Each row below holds a small network's activations on one input, seen along a few directions.
Each table varies a few parts of the input and shows all the possible inputs, shuffled.
A made-up example of a description, with smaller parts first: one of 8 places around a ring, together with either a single point or (one of 2 separate values, together with one of 4 places along a line) or one of 9 places along a line.
Shared parts are said once, and a part with two or three values counts as separate values.
In the rows, 128 means zero.

Rows:
r1: [100 158 172 130 164 128 134 149 102 142 134 132 127 130 128 163 145 136]
r2: [160 117 103 164  90 111 162 153 145 131  93 177  64 127 123  41 111 175]
r3: [ 96 128 162 126 130 154 123 146 103 154 164  90 148 134 161 154 143 107]
r4: [ 89 105 125 105 128 154 103 156 127 123 156 131 137 169  90 150 135 137]
r5: [212 156  97 134 113  67 147  95 152 100 111 158 181  48  96 105 111 145]
r6: [ 82 111 145 144 112 166 109 125 104 136 157 103 154 140 145 149 143 110]
r7: [ 91 110 118  86 135 145  99 117 144 142 126 109 145 207  98 154 142 148]
r8: [106 147 151 142 156 139 114 143 103 138 138  97  94 109 165 176 116  79]
r9: [155 134 110 205  79 116 148 127 136 118  89 127  50  88 173  55 104 117]
r10: [102 122 142  87 146 141 117 177 126 140 164 119 130 163 107 155 135 134]
r11: [109 102 120  78 155 143 120  96 145 122 113 138 138 191 106 138 147 138]
r12: [105 119 137 142 135 161 108 111 118  90 135 108 115 117 151 146 130  66]
r13: [ 95 152 172 121 142 139 122 157 116 132 151 102 149 147 122 154 156 130]
r14: [153 146 131 195  87 106 165 133 134 122  85 161  82 112 137  42 133 170]
r15: [101 141 151 134 135 150 103 152 116 128 154  66 116 127 159 166 126  73]
r16: [105 127 134  69 154 132 113 138 143 159 135  96 138 201 115 159 141 147]
r17: [101 134 162 134 152 144 134 137  89 163 148 121 126 117 168 163 133 114]
r18: [ 99 129 158 130 143 150 128 116 117  94 131 143 149 137 113 133 161 122]
r19: [100 105 149 134 131 165 129 105 104 116 145 131 147 124 153 134 148 101]
r20: [ 81 136 155 139 124 151 108 137 117 114 144 115 156 153 105 149 156 132]
r21: [224 130  58  86 127  63 141  78 178 128  91 152 172  98  89 109  98 163]
r22: [153 121 121 198  73 119 166 120 122 140  98 149  81  98 176  43 120 150]
r23: [106  98 128  97 147 153 124 136 127 103 143 160 130 153  98 134 140 127]
r24: [107 129 141  97 168 131 130 168 112 150 147 149 108 146 114 164 125 140]
r25: [219 126  69 102 118  72 145 115 159 109 122 172 163  63  80 106  89 151]
r26: [111 133 134  79 176 122 125 129 130 169 119 127 117 184 122 168 130 153]
r27: [213 133  88 138  98  81 150  86 139 120 122 147 180  36 136 106  99 126]
r28: [ 87 124 134 152 117 163  89 131 118 111 148  79 122 133 143 162 125  75]
r29: [165 119  96 148  99 100 157 114 163 149  65 156  72 163 131  45 117 187]
r30: [215 146  76 143 105  74 130  92 151  95 112 126 149  26 135 117  80  91]
Question: What do these inputs look like to the network?
Answer: one of 5 places along a line, together with either one of 2 separate values or one of 4 places along a line
Question: Changing only the place on the line of 5 turns r29 into r2. The same change can be made to r21. Which row results?
Answer: r25
Question: Change only the place on the line of 5 in r1. List by row number the other rows that result.
Answer: r8, r17, r24, r26
Question: Change only the place on the line of 4 in r28. List by row number the other rows that result.
Answer: r8, r12, r15

Rows:
r31: [ 77 102 148 109 139 171 113 126 122 122 143 122 143 185 119 141 161 126]
r32: [ 66 132 190 203 108 179 138 163  87 140 125 100  51 139 193 100 144 105]
r33: [154 109  99 132 104 122 141 100 149 109 107 156 141 131 115  80 132 150]
r34: [173 137 106 129 118  92 140 121 142 120 111 152 148  81 122 112 109 131]
r35: [102 139 150  92 164 132 125 147 115 142 150 118 125 147 129 168 141 127]
r36: [172 124  97 117 113  99 142 130 151 135 114 144 124 117 115  97 108 153]
r37: [ 83 119 149 105 148 150 112 139 117 142 140 130 119 181 119 161 139 135]
r38: [178 135  98 128 134  96 147 123 146 143 100 149 123 111 118 107 111 154]
r39: [ 96 123 148 123 140 159 102 124 116 113 150  94 139 138 144 168 135  80]
r40: [160 124 102 128 115 101 140 114 143 129 105 163 117 127 114 101 111 159]
r41: [154 126  96 129 106 106 133 113 156 110 101 145 128 130 102  90 125 155]
r42: [100 131 143 105 168 145 120 147 119 155 136 115 126 165 122 166 138 130]
r43: [ 94 119 143  94 147 147 116 155 123 148 150 110 127 171 119 156 135 129]
r44: [ 83 120 142 123 137 158 107 127 106 124 154  98 144 131 135 171 139  98]
r45: [176 135 106 148 111 107 137 119 137 109 127 145 141  80 116 108 113 128]
r46: [ 77 120 144 107 141 154 106 138 130 123 137 111 130 184 107 150 152 130]
r47: [179 142 105 116 130  84 152 123 143 129 115 151 122  93 124 110 114 150]
r48: [173 129 101 146 106 110 128  98 143 102 116 129 135  83 139 107 109 102]
r49: [160 125  95 146 104 109 133 100 134 113 120 133 140  76 130 110 112 121]
r50: [ 99 130 152 125 146 156 110 145 109 120 162 111 145 135 121 168 140 106]
r51: [ 96 133 152 105 152 140 113 146 114 131 146 118 151 136 127 170 135 108]
r52: [178 144 110 128 118  89 142 109 142 137 115 136 150  97 126 115 114 147]
r53: [139 134 138 230  74 126 159 134 114 128  97 140  50  84 185  43 116 124]
r54: [101 140 156 104 150 138 116 134 113 149 150 102 153 151 131 174 141 124]
Question: Changing only one part turns r48 into r39. The same change can be made to r47. Which row results?
Answer: r35
Question: What do these inputs look like to the network?
Answer: one of 2 separate values, together with either a single point or one of 11 places along a line
Question: Change only the choice among 2 separate values in r34. List by row number the other rows that result.
Answer: r51
